These are the activations of a small neural network, seen along a few directions. Each row is one input.
In each table, some parts of the input vary, and every possible input appears once, in random order.
Descriptions start from the smaller parts, as in this example, which fits no table here: one of 4 places along a line, together with either a single point or one of 11 places along a line or (one of 3 separate values, together with one of 5 places around a ring).
Shared parts are said once, and a part with two or three values counts as separate values.
In the rows, zero is written as 128.

Other details of the inputs shift rows strongly along two fixed directions, in all tables alike. That doesn't count.

A family of inputs:
x1: [175 132 124 170 141 178  66  77 196 129 165 188 181 211 120]
x2: [146 109 139 129 140 129 109 226 130 147  46 169 122 110 142]
x3: [174 142 167 124 112 169  83 125 152 154 142 170 100 136 123]
x4: [ 73 118  98  88 127  86 182 187  84 122 111  64 123  73 151]
x5: [127 150 145  85  96  75 168 123  55 136 144  64  81  64 134]
x6: [186 137 135 141 105 127 110 212 124 168  78 156 136 108 141]
x7: [155 146 173 131 125 165  84 119 144 161 129 190  96 133 106]
x8: [ 85 140  79 119 134 125 128  37 156 126 210  97 169 165 107]
x9: [175 112 150 128 125 175  96 128 159 127 121 161  93 150 155]
x10: [132 144 156  96  98  73 178 122  44 120 145  69  86  66 132]
x11: [ 95 126 132  83 106 103 182 146  67 137 125  68  75  60 150]
x12: [170 133 142 143 118 120 109 205 119 174  64 171 133 102 118]
x13: [ 75 125  89 138 134 126 145  41 163  99 207  98 166 168 109]
x14: [184 113 133 162 137 157  95 165 169 110 106 170 145 176 136]
x15: [ 77 130 138  86 115  98 180 139  59 143 110  87  72  58 130]
x16: [190 130 143 173 135 142  81 128 142 131 108 192 167 155 110]
x17: [ 49 130 100 146 159 132 144  40 158  81 171  99 159 172 107]
x18: [193 125 129 142 123 124 111 218 127 135  70 142 123 125 151]
x19: [ 88 139  96  98 116  83 183 178  80 133 116  61 119  77 132]
x20: [183 108 129 132 137 127 116 224 134 125  62 147 124 116 172]
x21: [ 93 109 104 105 127  67 189 173  72  92 109  64 124  85 160]
x22: [ 25 136  91 126 160 144 141  63 170 124 175 101 147 162  96]
x23: [192  99 169 142 124 178  95 134 155 115 116 174 101 158 150]
x24: [ 43 149  88 122 141 128 130  37 148 151 196 115 164 151  85]
x25: [196 133 195 150 127 158  84 108 135 126 111 188 109 150 115]
x26: [209 130 132 139 115 119 120 203 125 149  83 151 138 112 140]
x27: [ 35 106  97 137 169 132 144  45 164  70 167 105 158 169 124]
x28: [100 116 147 105 113  85 182 120  46  98 108  81  82  67 135]
x29: [ 66 148  81 118 131 137 129  48 156 141 211 101 168 151 100]
x30: [148 124 137 182 146 175  73  71 204 115 134 196 178 209 110]
Description of these inputs: one of 5 places along a line, together with either one of 2 separate values or one of 4 places along a line.
Changing only the place on the line of 5 turns x26 into x30. The same change can be made to x18. Which row results?
> x17
Change only the place on the line of 5 in x15. List by row number the other rows that result.
> x9, x11, x23, x28
List by row number the other rows that have the place on the line of 5 in common with x3.
> x4, x6, x11, x19, x29

A family of inputs:
x31: [ 92 129 104 113 127 100 157 124 104 141 140  96 135 100 123]
x32: [128 137 137 124 123 124 129 132 115 144 123 130 116 117 117]
x33: [137 128 132 136 133 168  90  94 167 144 151 167 136 162 119]
x34: [115 122 111 128 137 148 117 114 158 121 140 128 137 151 137]
x35: [126 127 129 131 129 144 112  91 143 138 147 147 134 140 121]
x36: [169 132 150 141 128 140 109 139 139 126 116 154 121 142 130]
x37: [159 114 128 135 126 132 119 160 133 120 104 141 132 129 149]
x38: [126 120 115 116 124 109 146 159 106 121 120 100 124 108 145]
x39: [118 118 131 125 132 152 112  95 146 123 142 145 122 146 133]
x40: [ 94 133 115 124 131 100 153 116 103 121 132 103 142 112 120]
x41: [159 132 154 119 113 112 139 191  92 143  88 129  98  87 142]
x42: [115 134 129 138 138 152 105  78 157 128 154 150 132 158 112]
x43: [ 97 131 121  98 110  75 175 117  55 131 137  74 121  70 124]
x44: [125 129 121 130 129 145 114  74 152 123 169 132 140 155 120]
x45: [110 130 134 140 143 155 109  77 163 124 152 148 128 157 115]
x46: [182 117 154 133 121 150  94 178 129 147  82 172 105 120 145]
x47: [102 115 112 131 144 162 107  96 176 125 145 145 140 163 129]
x48: [148 126 119 136 124 134 114 131 141 129 132 143 151 146 131]
x49: [143 130 125 148 137 141 113 125 153 123 134 146 149 156 123]
x50: [103 125 130 124 130 121 146  93 121 112 149 106 118 129 125]
x51: [149 107 130 141 141 155  96 133 158 121 112 168 141 154 139]
x52: [117 133 133 122 120 126 143 116 126 118 143 110 116 128 129]
x53: [122 115 133 129 135 149 114  91 145 117 142 143 126 144 132]
x54: [103 131 103 128 131 134 125  88 153 124 169 114 155 154 121]
x55: [159 124 138 137 125 111 133 177 109 128  86 133 130 112 131]
x56: [199 117 138 145 119 119 112 196 108 147  78 159 135 109 141]
x57: [169 123 144 123 117 131 121 163 118 130 109 137 110 118 147]
x58: [ 96 131 117 128 137 127 132 118 141 128 134 119 134 133 118]
x59: [228 129 161 131  97 113 113 230  82 157  65 156 110  86 147]
x60: [117 130 117 145 147 148 113  95 168 111 150 133 148 169 119]
x61: [150 133 150 134 127 137 114 151 126 143 105 149 111 122 125]
x62: [162 129 147 135 125 155 109 144 145 133 115 153 114 144 131]
x63: [132 144 133 112 108  94 158 156  77 140 116  94 109  85 128]
x64: [ 94 145 122 108 121 110 149 106 111 131 153  97 119 112 115]
x65: [127 131 124 140 135 148 110 127 158 138 126 155 144 151 117]
x66: [101 138 128 117 135 140 129  90 151 126 159 123 122 144 112]
x67: [139 128 142 147 139 160  98  89 161 125 142 165 139 161 112]
x68: [125 124 132  98 112  98 155 164  79 135 114  96  97  76 142]
x69: [210 136 160 146 116 126 104 194 108 142  80 167 114 115 138]
x70: [109 137 115 136 143 152 107 102 171 128 154 142 148 163 116]
x71: [105 140 114 108 115 114 147 100 110 134 157  95 125 111 124]
x72: [176 125 143 152 131 152  99 180 153 136  88 164 128 143 143]
x73: [ 89 127 131 110 122  93 168 112  82 114 132  85 111  89 126]
x74: [111 116 124 123 132 141 130  81 139 112 156 122 124 142 132]
x75: [183 125 134 146 125 149  90 176 152 153 100 180 139 136 137]
x76: [108 120 112 128 144 160 108 101 176 122 151 141 141 162 134]
x77: [165 123 140 127 123 155 106 143 144 134 114 154 114 139 141]
x78: [103 133 117 126 136 126 131 123 145 126 137 119 133 133 120]
x79: [127 130 118 138 131 120 126 125 127 122 128 126 143 137 121]
x80: [ 83 126 114 135 141 136 130  86 157 117 149 125 144 150 114]
x81: [133 130 137 122 119 108 152 141  99 118 120 107 108 105 133]
x82: [ 97 123 119 139 145 140 118  88 158 111 145 133 149 157 115]
x83: [ 93 134 112 120 127 103 154 122 106 127 131 107 137 110 119]
x84: [189 133 142 151 123 130 103 194 130 141  88 159 134 130 137]
x85: [122 126 115 121 124 103 141 148  97 140 116 118 134 101 130]
x86: [148 131 143 144 128 147 109 105 147 126 136 155 135 153 118]
x87: [129 110 123 134 142 154 109 121 161 126 122 158 138 151 135]
x88: [137 123 129 121 128 136 125 114 128 115 138 125 119 133 138]
x89: [ 99 137 112 124 133 116 145 114 132 116 146  98 137 139 123]
x90: [162 138 150 127 115 114 137 171 105 143  96 128 106 102 135]
x91: [ 85 132 129 101 118  85 180 130  65 123 127  75 103  75 128]
x92: [ 94 128 115 110 121  90 174 143  95 115 131  71 124 103 128]
x93: [ 77 126 111 115 135 112 155 119 119 124 134  93 126 116 124]
x94: [176 115 150 146 128 122 115 197 113 132  67 160 124 110 144]
x95: [ 96 136 104 124 131 116 144 110 131 127 150 100 137 134 117]
x96: [142 125 134 134 134 134 121 169 136 134 106 142 123 124 136]
x97: [181 117 147 146 126 122 123 199 114 129  71 154 123 113 142]
x98: [ 83 133 126 105 120 101 168 120  90 127 137  86 103  91 124]
x99: [141 130 132 133 132 167  91  98 172 141 157 165 136 162 118]
x100: [ 74 129 111 103 123  80 184 138  74 119 119  71 121  80 128]
x101: [ 91 134 131 111 123  88 169 111  81 118 134  86 114  89 119]
x102: [165 131 154 135 122 122 126 152 112 130 101 143 117 118 131]
x103: [112 129 119 118 122 119 138  86 114 125 158 107 133 126 119]
x104: [116 140 126 124 128 132 130  90 140 123 164 115 130 145 115]
x105: [116 124 117 146 145 155 112  98 169 106 151 137 144 172 129]
x106: [ 99 125 107 124 133 115 135 101 119 125 146 114 150 126 123]
x107: [111 135 116 142 143 154 112  99 174 122 150 135 144 168 125]
x108: [161 129 122 135 122 130 115 165 129 147 109 142 137 125 135]
x109: [101 115 110 114 125 110 155 122 109 111 133  98 134 115 136]
x110: [106 140 132 106 117  89 173 129  88 124 137  78 111  96 125]
Changing only one part turns x82 into x101. The same change can be made to x54. Which row results?
> x59
Changing only one part turns x109 into x74. The same change can be made to x65. Which row results?
> x32
Changing only one part turns x71 into x108. The same change can be made to x73. Which row results?
> x94
What is each input in this table made of?
> one of 2 separate values, together with one of 5 places along a line, together with one of 8 places around a ring
Change only the choice among 2 separate values in x44. List by row number the other rows that result.
> x48
A walk changes only the place on the line of 5. It starts at x38 and steps to x92. List the rest of the walk in order.
> x89, x84, x54
Change only the place on the line of 5 in x109. List by row number the other rows that result.
> x55, x56, x79, x97
Change only the choice among 2 separate values in x93. List by row number the other rows that result.
> x98
